Each row below holds a small network's activations on one record, seen along a few directions.
Each row is followed by the record's values for the fields E, V, L, F.
A field that a record lacks is written absent.
Other fields move the rows too, some of them a lot.
In the rows, 500 means zero.
Random noise pushes rows far along 3 fixed directions. That doesn't count. These rows show it; they differ only by the noise:
[393 460 505 519 473 680 500 565 631 421 558 515 499 584 384 396 511 355
 534 715 508 576 468]
[432 489 528 560 605 608 404 575 456 365 463 466 532 575 346 443 568 407
 500 731 612 578 526]
[485 449 474 472 363 620 544 543 686 499 629 533 482 549 476 444 452 349
 583 587 430 534 433]
[785 382 369 467 470 239 408 602 294 455 417 385 500 528 579 739 405 478
 503 404 593 458 470]
[571 459 464 445 311 557 553 521 688 553 671 540 480 511 540 490 427 359
 622 481 390 498 425]

[591 646 614 519 544 608 471 474 625 685 757 486 452 574 482 337 646 553
 532 292 419 517 516]  E: e2 / V: v2 / L: absent / F: f2
[581 314 387 392 201 559 719 595 676 502 486 569 512 338 673 531 221 362
 559 564 409 475 403]  E: e1 / V: absent / L: absent / F: f1
[519 745 543 552 614 664 401 413 463 599 584 491 593 504 435 327 657 517
 571 421 499 475 560]  E: e2 / V: v2 / L: l1 / F: f1
[352 416 526 535 363 622 687 477 673 608 541 560 456 488 456 438 389 465
 497 557 457 537 474]  E: e2 / V: v2 / L: absent / F: f2
[375 362 372 503 474 446 487 541 508 440 383 347 431 626 484 578 479 540
 328 520 550 551 389]  E: e3 / V: absent / L: absent / F: f3
[405 410 480 506 631 498 527 500 358 347 345 481 520 487 514 585 417 488
 533 496 626 451 557]  E: e2 / V: v2 / L: l1 / F: f3
[344 469 545 450 303 711 638 427 698 346 569 651 462 409 534 571 438 534
 516 533 364 471 441]  E: e2 / V: v2 / L: absent / F: f1
[388 413 495 509 421 570 582 533 651 524 551 516 452 602 457 410 472 398
 439 585 446 521 478]  E: e3 / V: absent / L: absent / F: f2
[298 445 471 483 557 654 532 517 548 411 425 503 571 603 389 460 525 539
 426 593 497 579 504]  E: e2 / V: v2 / L: l1 / F: f1
[561 596 557 600 554 540 400 415 567 599 618 494 543 523 462 431 585 579
 534 332 457 438 504]  E: e2 / V: v2 / L: absent / F: f1
[272 577 558 504 534 530 582 404 606 629 476 553 579 543 374 371 433 541
 517 472 552 473 504]  E: e2 / V: v2 / L: l1 / F: f1
[369 606 620 569 683 633 301 535 464 509 633 390 509 587 345 406 780 533
 475 530 537 523 523]  E: e1 / V: absent / L: absent / F: f3
[337 462 550 387 326 722 643 470 760 433 584 676 486 398 524 352 450 389
 621 613 301 596 579]  E: e3 / V: absent / L: l1 / F: f2
[628 745 623 441 420 463 408 306 436 663 725 628 588 331 590 684 590 605
 768 277 411 448 507]  E: e1 / V: absent / L: l3 / F: f1
[681 445 480 389 388 456 458 520 559 424 619 547 423 489 559 525 587 455
 529 442 427 547 503]  E: e3 / V: absent / L: absent / F: f2
[477 357 430 507 410 441 595 561 533 505 469 511 488 578 498 533 367 400
 413 564 482 446 449]  E: e3 / V: absent / L: absent / F: f1
[526 428 467 576 564 431 532 494 384 469 347 467 494 415 452 575 427 527
 445 514 634 507 538]  E: e2 / V: v2 / L: absent / F: f2
[137 459 507 467 432 428 724 505 556 524 350 495 525 593 438 489 349 518
 384 621 552 512 438]  E: e3 / V: absent / L: l1 / F: f1
[514 457 560 457 575 389 506 521 307 469 244 479 575 387 506 575 440 514
 571 484 623 488 573]  E: e1 / V: absent / L: l1 / F: f2
[405 322 428 632 676 496 521 649 293 341 181 361 486 634 300 535 504 534
 280 797 763 574 518]  E: e2 / V: v2 / L: absent / F: f2
[658 700 745 592 722 657 375 336 370 418 498 626 725 185 352 241 634 432
 693 624 549 420 769]  E: e2 / V: v2 / L: absent / F: f1
[606 500 466 493 435 455 514 415 519 615 566 467 481 414 540 583 469 543
 592 294 460 432 451]  E: e2 / V: v2 / L: absent / F: f3
[653 430 468 480 432 398 594 555 462 489 543 508 417 536 556 552 421 449
 500 487 526 455 545]  E: e2 / V: v1 / L: absent / F: f2
[502 630 532 552 683 394 441 519 473 640 438 459 489 528 429 366 603 522
 410 354 534 481 540]  E: e3 / V: absent / L: l1 / F: f2
[668 484 474 455 449 454 515 562 521 528 672 464 568 569 574 406 435 426
 518 410 451 450 442]  E: e2 / V: v2 / L: absent / F: f1
[291 610 545 558 615 543 471 526 424 448 441 451 479 573 324 599 597 739
 473 653 488 600 457]  E: e2 / V: v2 / L: l3 / F: f1
[617 368 466 487 543 487 440 376 526 330 576 607 462 475 587 666 506 497
 500 566 481 497 410]  E: e2 / V: v2 / L: l3 / F: f1
[607 419 435 440 465 402 503 478 505 581 577 429 468 576 497 552 516 529
 478 363 498 433 481]  E: e2 / V: v2 / L: absent / F: f3
[461 606 526 480 320 399 610 319 449 754 459 596 567 318 718 603 480 601
 635 395 570 351 524]  E: e3 / V: absent / L: l3 / F: f1
[457 589 499 462 580 573 384 528 433 514 567 486 574 592 445 478 637 505
 472 506 497 559 545]  E: e1 / V: absent / L: l1 / F: f1
[595 791 699 528 767 547 330 397 383 434 440 570 669 269 375 308 742 471
 606 513 567 482 718]  E: e3 / V: absent / L: l1 / F: f1
[358 538 634 549 526 598 595 450 627 644 458 548 428 436 476 335 411 406
 543 607 515 518 503]  E: e3 / V: absent / L: l2 / F: f2
[385 506 593 634 684 543 484 553 452 588 379 497 616 579 365 403 569 471
 555 549 575 515 510]  E: e1 / V: absent / L: l1 / F: f1
[646 704 655 597 782 384 213 462 135 489 530 331 601 375 457 381 751 562
 520 459 633 426 670]  E: e3 / V: absent / L: absent / F: f3
[487 475 518 534 657 360 381 524 367 606 270 323 497 661 482 571 478 612
 381 440 646 542 531]  E: e1 / V: absent / L: l2 / F: f2
[620 569 596 510 494 340 547 339 405 607 431 542 553 310 561 659 451 505
 587 334 539 460 610]  E: e3 / V: absent / L: absent / F: f2
[514 282 429 459 495 639 494 737 535 305 439 516 453 545 468 386 420 347
 405 709 574 563 524]  E: e1 / V: absent / L: absent / F: f2
[486 519 422 536 603 514 459 519 454 590 417 433 537 653 421 371 563 444
 356 538 477 486 534]  E: e3 / V: absent / L: l1 / F: f1
[652 365 348 533 462 387 538 626 517 658 474 339 448 676 554 524 421 559
 347 332 522 468 441]  E: e2 / V: v2 / L: absent / F: f2
[496 468 473 572 640 335 345 436 217 439 294 407 541 595 510 669 540 639
 409 493 609 509 608]  E: e3 / V: absent / L: l2 / F: f1
[395 558 417 481 356 586 559 473 713 610 621 598 483 585 570 502 581 588
 493 368 416 466 378]  E: e2 / V: v2 / L: l3 / F: f1
[693 601 503 484 699 237 376 405 209 551 409 530 586 386 501 677 504 610
 632 318 625 383 598]  E: e2 / V: v2 / L: l3 / F: f1
[544 247 286 570 446 511 589 728 537 401 343 350 409 803 458 497 417 484
 229 662 478 530 357]  E: e2 / V: v2 / L: absent / F: f1
[845 547 546 376 325 330 508 321 468 580 720 539 491 203 730 531 516 490
 691 236 361 438 420]  E: e3 / V: absent / L: absent / F: f3

Here are new rows. What are their fields?
[550 452 569 541 603 611 426 556 629 448 610 466 528 630 483 417 623 491
 628 624 416 644 436]  E: e1 / V: absent / L: l3 / F: f1
[541 723 583 475 705 271 247 464 289 526 505 371 574 522 532 856 645 812
 389 220 586 537 477]  E: e1 / V: absent / L: l3 / F: f1
[473 393 312 473 480 500 557 643 531 437 334 458 392 639 466 481 377 379
 316 593 462 546 381]  E: e3 / V: absent / L: l1 / F: f1
[519 243 307 556 599 430 377 790 380 343 327 318 497 851 412 505 492 474
 199 706 677 598 407]  E: e1 / V: absent / L: absent / F: f1
[473 418 444 413 389 463 703 484 639 806 638 486 483 510 528 428 397 484
 494 336 352 411 424]  E: e2 / V: v2 / L: l1 / F: f3
[381 351 289 485 539 449 496 645 545 469 363 362 381 714 426 499 485 478
 263 546 472 551 373]  E: e3 / V: absent / L: l1 / F: f3
[715 588 587 541 657 496 273 527 311 340 572 541 575 449 393 444 706 563
 582 536 621 484 656]  E: e2 / V: v2 / L: absent / F: f1
[255 441 485 517 423 762 670 501 850 569 665 535 418 676 410 227 418 403
 430 579 419 567 434]  E: e2 / V: v2 / L: absent / F: f2
[472 484 509 466 589 376 417 524 420 449 421 488 447 541 536 687 447 550
 314 514 572 443 419]  E: e3 / V: absent / L: l3 / F: f1
[480 318 388 497 515 540 473 662 394 230 254 435 516 539 450 608 402 455
 386 728 633 551 459]  E: e1 / V: absent / L: absent / F: f1
[319 627 660 626 654 633 451 389 430 487 463 514 588 312 352 405 610 448
 568 658 598 457 602]  E: e3 / V: absent / L: absent / F: f3
[615 503 494 379 194 442 589 441 642 488 682 590 401 401 724 610 455 546
 579 286 322 584 408]  E: e3 / V: absent / L: absent / F: f2
[459 499 542 494 467 633 489 447 650 567 519 538 469 501 512 358 429 558
 523 444 495 483 464]  E: e2 / V: v2 / L: l2 / F: f2
[730 542 517 621 693 345 363 554 298 554 397 381 511 475 480 398 553 450
 455 442 609 484 619]  E: e3 / V: absent / L: absent / F: f2
[550 561 497 471 459 727 584 457 747 533 788 674 525 417 627 389 540 362
 704 510 409 460 548]  E: e2 / V: v2 / L: l3 / F: f1
[583 579 449 420 464 417 399 470 400 497 494 473 524 552 556 690 611 609
 524 340 472 582 485]  E: e1 / V: absent / L: l1 / F: f1
[562 346 398 456 349 393 640 480 553 510 463 538 499 505 524 698 349 496
 473 462 484 492 427]  E: e2 / V: v2 / L: absent / F: f1
[797 522 573 444 481 470 503 470 443 330 607 597 519 210 633 364 446 384
 614 544 475 553 562]  E: e3 / V: absent / L: absent / F: f2
[448 549 457 479 431 569 565 530 702 709 608 566 492 534 521 484 419 401
 478 356 366 474 409]  E: e1 / V: absent / L: l1 / F: f1
[590 515 453 415 496 384 454 388 307 408 363 561 529 321 527 736 485 560
 510 580 603 456 530]  E: e3 / V: absent / L: l3 / F: f1
[472 355 458 475 649 664 379 673 426 297 395 360 467 618 314 359 645 370
 401 816 606 571 482]  E: e1 / V: absent / L: absent / F: f3
[610 377 349 548 426 350 538 565 431 469 327 412 491 513 555 641 358 468
 413 519 566 467 442]  E: e3 / V: absent / L: absent / F: f1
